Each row below holds a small network's activations on one input, seen along a few directions.
Each table varies a few parts of the input and shows all the possible inputs, shuffled.
Descriptions start from the smaller parts, as in this example, which fits no table here: one of 6 places along a line, together with either a single point or one of 11 places along a line or (one of 3 separate values, together with one of 5 places around a ring).
Shared parts are said once, and a part with two or three values counts as separate values.

Other details of the inputs shift rows strongly along two fixed directions, in all tables alike. That doesn't count.

Table:
R1: [-31,-365,-549,-81,-68,360,407,-413,-39,188,-183,-125,186,727,102,-150]
R2: [-30,-136,486,-201,153,-461,186,762,118,-412,-24,-149,1,233,-72,-143]
R3: [-152,110,-176,303,111,379,-205,-372,1,271,174,17,-208,-210,174,24]
R4: [59,-378,-314,-23,16,15,396,-48,71,70,-292,-188,-144,362,302,-343]
R5: [268,397,-125,123,-265,500,-168,-637,-93,676,387,14,105,-671,40,217]
R6: [206,634,644,-32,-84,23,-366,189,-36,173,665,61,293,-838,-342,450]
R7: [184,-101,165,-215,-292,-615,39,342,56,-451,-470,193,-123,26,-159,-156]
R8: [-254,-63,294,-9,327,-527,-207,637,38,-589,-197,91,-118,99,-112,11]
R9: [145,-66,-309,217,-53,700,282,-627,21,682,355,-267,-132,-186,423,-116]
R10: [156,46,314,-248,-134,-684,-60,577,26,-481,-316,156,81,-71,-283,13]
R11: [-274,469,223,149,338,538,-454,-213,-198,246,791,41,475,-287,-279,629]
R12: [-208,173,166,157,268,73,-305,52,-28,5,221,18,-92,-242,30,148]
R13: [-147,-423,-628,225,-75,36,126,-407,72,-99,-610,105,-555,383,367,-419]
R14: [-33,3,598,-208,249,-359,87,725,52,-269,188,-196,112,33,-73,19]
R15: [111,-299,-789,-157,-491,21,240,-567,-62,-9,-692,229,121,641,-118,-183]
Each input here is: one of 3 separate values, together with either a single point or one of 4 places along a line.
Changing only the choice among 3 separate values turns R10 into R4. The same change can be made to R7. Which row results? -> R9
List by row number the other rows that have the choice among 3 separate values in common with R13. -> R3, R8, R11, R12

Table:
R16: [-141,169,495,-19,314,-311,-186,650,-16,-335,195,-116,199,-205,-355,344]
R17: [-108,153,-37,129,-55,216,-83,-76,8,191,154,-41,115,25,-43,-43]
R18: [-70,86,-112,-46,153,147,-60,-189,-167,110,191,25,245,22,-46,225]
R19: [1,-107,110,-7,-182,-240,-4,120,13,-403,-145,173,-59,45,-58,-86]
R20: [-54,-40,69,-10,23,278,34,-128,-85,34,332,-16,189,-6,12,103]
R21: [226,143,-67,-103,-15,36,-92,-46,2,242,76,-18,211,-345,-68,158]
R22: [-69,134,-8,-4,-61,223,-174,-139,89,175,130,45,64,-93,-41,-46]
R23: [57,-13,49,68,58,176,64,-34,134,81,296,-38,-107,-274,97,-50]
R24: [17,143,-142,1,65,123,-163,-163,-16,105,119,131,159,-138,-140,197]
R25: [-39,-302,-228,5,33,152,322,-135,-2,12,-8,-98,-180,185,300,-220]
R26: [129,254,445,-142,148,-447,-108,668,-42,-202,146,-72,397,-247,-327,275]
R27: [-74,-98,-22,84,237,-285,96,410,38,-206,-124,-73,-54,34,46,-143]
R28: [-36,-147,125,-67,301,-219,-4,272,-60,-214,-159,-47,37,260,117,23]
R29: [-131,-28,159,-91,-115,-290,-99,158,21,-243,-278,23,-258,52,-91,-70]
R30: [33,157,158,48,78,186,-186,-55,109,245,148,-25,-69,-79,65,3]
R31: [-71,132,121,-111,-150,-277,-113,118,-55,-244,-219,217,-76,134,-174,-53]
R32: [87,-207,-326,98,92,53,10,-194,89,91,-348,45,-172,165,228,-141]
R33: [-34,-219,-418,99,-110,-22,19,-341,-37,9,-414,39,-289,6,147,-70]
R34: [-93,154,120,-36,14,204,-171,-82,101,184,171,-85,-55,-189,-107,108]
R35: [139,19,167,95,60,214,-58,-82,108,102,244,8,-38,-126,57,87]
R36: [-183,66,101,-71,84,222,-48,-123,-53,195,204,-179,16,7,6,117]
R37: [4,-185,-414,150,-22,-60,116,-209,-7,64,-316,62,-347,-103,329,-257]
R38: [-1,87,-31,72,241,100,-78,43,71,158,219,-46,-32,-387,103,32]
R39: [-164,-228,-20,-145,200,-194,44,181,-63,-267,-219,-104,5,209,-13,66]
R40: [-99,-71,64,-111,58,-235,16,326,181,-145,-157,-9,-225,81,45,-281]
R41: [-60,-2,-97,3,77,-270,8,226,-49,-264,-196,96,143,258,-211,47]
R42: [144,69,111,-212,-269,-386,1,176,-38,-123,-355,63,-60,12,-70,-156]
R43: [-158,-196,-333,-61,-100,148,98,-280,-29,105,-214,-10,-24,419,183,-259]
R44: [-97,17,-80,6,172,188,-84,-135,-119,90,189,-44,248,-61,68,119]
R45: [61,-135,216,107,69,-169,108,314,71,-253,-58,-31,-49,255,-27,-40]
R46: [69,142,46,-192,-81,110,49,-123,-67,328,113,-129,202,-33,31,42]
R47: [286,103,41,-25,-294,28,55,-204,-67,119,76,39,41,-324,-5,74]
R48: [135,89,-58,-138,73,67,28,-110,-131,248,124,-126,298,-171,42,176]
R49: [-25,60,75,-58,17,241,53,-170,-123,46,357,54,210,45,-107,229]
R50: [37,-146,-356,123,-192,150,229,-276,-13,-11,-136,98,-2,350,-68,-84]
R51: [166,220,76,-164,-147,78,-78,-51,62,308,82,-30,134,-221,-97,18]
R52: [13,10,35,197,72,193,153,49,40,106,333,-120,-53,-182,80,-33]
R53: [196,-28,-19,-153,-151,-457,-21,203,-82,-189,-357,96,18,-105,-45,-1]
R54: [-140,116,125,-32,173,171,11,41,-16,220,336,-172,-27,-105,171,-33]
R55: [64,-180,-350,239,102,60,94,-160,17,111,-312,-60,-108,266,220,-149]
R56: [-51,104,-125,182,97,162,-100,-50,-43,108,157,-31,215,-123,-43,100]
R57: [-101,169,46,147,90,136,13,92,56,242,251,-156,-73,-132,88,-94]
R58: [-52,8,183,59,77,-213,-9,331,77,-114,-178,-59,-87,336,5,-133]
R59: [51,-49,183,53,140,257,56,-94,-54,109,297,-88,41,41,153,123]
R60: [-55,204,155,90,-6,43,-117,-25,-12,186,218,-22,-210,-375,126,-87]
R61: [-129,184,57,-109,36,186,-69,-154,-112,188,257,22,179,112,-80,127]
R62: [-76,34,40,-190,-68,-210,-82,165,77,-203,-205,178,1,275,-224,-89]
R63: [-85,-148,-20,-96,119,-218,-67,208,100,-254,-262,3,-70,24,-108,61]
R64: [-77,-101,76,-23,63,277,99,-168,-72,68,266,-134,29,-25,-3,174]
R65: [-25,-194,135,-114,-24,-163,52,201,151,-346,-119,7,-112,90,-166,11]
R66: [234,72,-25,34,-174,124,182,-90,-5,200,141,-83,188,-121,-77,70]
R67: [87,-160,-281,177,-16,-54,-17,-254,-36,57,-384,95,-267,68,289,-125]
R68: [-131,-144,-313,99,-121,131,116,-201,57,137,-279,-131,-203,302,35,-182]
R69: [4,-151,139,20,-62,-326,130,244,51,-332,-93,69,-281,-80,88,-179]
R70: [230,-98,120,-235,-172,-274,131,241,109,-220,-169,57,93,19,-161,-39]
R71: [-12,117,-88,121,-24,85,-208,-163,-102,46,56,130,49,-302,45,101]
R72: [35,-29,77,-59,-195,-277,28,74,-36,-405,-163,244,-59,138,-163,16]
R73: [-75,-32,-385,67,-181,93,113,-248,-6,128,-256,70,-47,428,-40,-188]
R74: [-80,45,-9,26,320,150,23,34,-86,147,289,-154,51,-223,204,72]
R75: [-28,320,771,-49,145,-390,-345,555,-6,-262,188,41,-24,-210,-151,143]
R76: [-18,70,-115,48,86,156,-185,-108,29,94,122,64,159,-224,-33,94]
R77: [23,-68,-476,67,-172,-31,7,-365,-98,-22,-384,238,-125,125,73,-52]
R78: [2,28,8,180,-60,250,30,-90,5,41,266,-12,160,-50,-70,50]
R79: [166,0,49,-142,-89,149,196,-154,-82,203,197,-90,235,-87,13,127]
R80: [-100,-59,248,-119,156,-167,-20,269,-3,-123,-90,-73,-43,360,100,-70]
R81: [155,-224,-198,177,-190,40,122,-349,30,-5,-270,81,-331,152,283,-192]
R82: [69,91,-8,-9,-87,210,-24,-188,42,28,232,152,104,-70,-179,159]
R83: [-24,-1,56,154,-4,246,76,-75,12,65,242,-131,8,-98,-115,156]
R84: [-18,-188,102,-27,-156,-256,54,75,30,-368,-213,50,-239,38,-71,-15]
R85: [-100,6,75,-60,-160,-259,-118,118,-2,-256,-269,145,-105,111,-43,-205]
R86: [35,49,78,36,-55,243,-76,-110,82,17,286,75,123,-188,-85,86]
R87: [129,-48,-345,-30,-280,-1,211,-172,28,268,-350,-80,-4,255,54,-248]
Changing only one part turns R21 into R53. The same change can be made to R30. Which row results? -> R75
Changing only one part turns R63 into R16. The same change can be made to R62. Which row results? -> R73
Describe the family of inputs behind these rows. -> one of 3 separate values, together with one of 4 places along a line, together with either a single point or one of 5 places along a line
Change only the choice among 3 separate values in R26. List by row number the other rows that result. -> R66, R87
List by row number the other rows that have the place on the line of 4 and the choice among 3 separate values in common with R48. -> R18, R28, R39, R44, R74
Change only the place on the line of 4 in R38. List by row number the other rows that result. -> R27, R37, R74
List by row number the other rows that have the place on the line of 4 and the choice among 3 separate values in common with R54. -> R36, R43, R46, R61, R80
Change only the place on the line of 5 in R73. List by row number the other rows that result. -> R17, R57, R58, R68
